Each row below is a small network's average activation on inputs in which a field has the value named, seen along a few directions.
Values that are neighbours, or in one group, have similar rows; names and order tell nothing.
In the rows, zero is written as 500.
Strong random noise was added to every row along 2 fixed directions; ignore it. To show where, here is one row again and again, with new noise each time:
[587 493 638 425 591 527 443 512 143 526 350 675]
[560 503 469 513 530 529 463 350 631 542 684 372]
[602 515 471 481 506 497 437 354 606 516 605 453]
[542 485 592 477 597 557 472 466 294 554 509 521]


Field B:
b2: [400 492 429 551 513 514 460 602 672 494 450 445]
b9: [407 513 484 432 425 472 518 481 436 554 552 489]
b5: [448 467 430 554 577 592 435 556 641 515 452 508]
b6: [536 478 521 537 666 636 572 505 417 538 565 445]
b11: [570 461 415 469 548 589 429 548 662 431 493 612]
b7: [468 529 527 462 439 432 498 673 462 440 236 650]
b3: [568 558 587 486 390 372 496 623 453 403 183 661]
b1: [478 509 617 617 470 404 625 512 355 445 446 449]
b10: [556 554 477 364 435 437 512 495 372 455 489 689]
b4: [343 480 392 458 334 521 554 488 539 566 626 336]
b8: [432 494 576 650 494 411 582 475 563 524 559 368]
b12: [563 481 433 456 473 470 464 417 564 460 592 525]
The values of B form a line.
Name the neighbours of b11, in listed order.
Answer: b5, b6
Name the neighbours of b9, in listed order.
Answer: b10, b4
Name the neighbours of b7, in listed order.
Answer: b2, b3

Field Z:
z8: [515 521 274 390 340 427 521 524 733 501 348 586]
z1: [416 483 594 736 539 465 622 548 599 563 711 237]
z7: [314 442 660 614 523 539 666 549 224 648 672 326]
z2: [385 473 514 568 784 721 536 470 440 563 841 323]
z12: [551 510 608 380 439 482 500 430  86 491 400 727]
z4: [452 472 536 456 631 621 401 624 425 544 334 462]
z9: [714 533 391 407 498 549 384 460 591 471 405 688]
z5: [718 557 453 629 414 347 515 426 860 346 433 529]
z6: [350 513 494 420 348 446 442 608 607 554 335 453]
z10: [500 491 570 541 398 328 500 436 299 407 339 622]
z11: [513 487 481 469 660 562 455 613 394 473 426 617]
z3: [469 482 488 441 515 598 521 368 614 502 835 334]
The values of Z form a line.
Going along Z from z6 by way of its neighbour z8, in what order are z7, z4, z10, z3 met?
Answer: z4, z3, z7, z10
Name the neighbours of z9, in listed order.
Answer: z2, z11
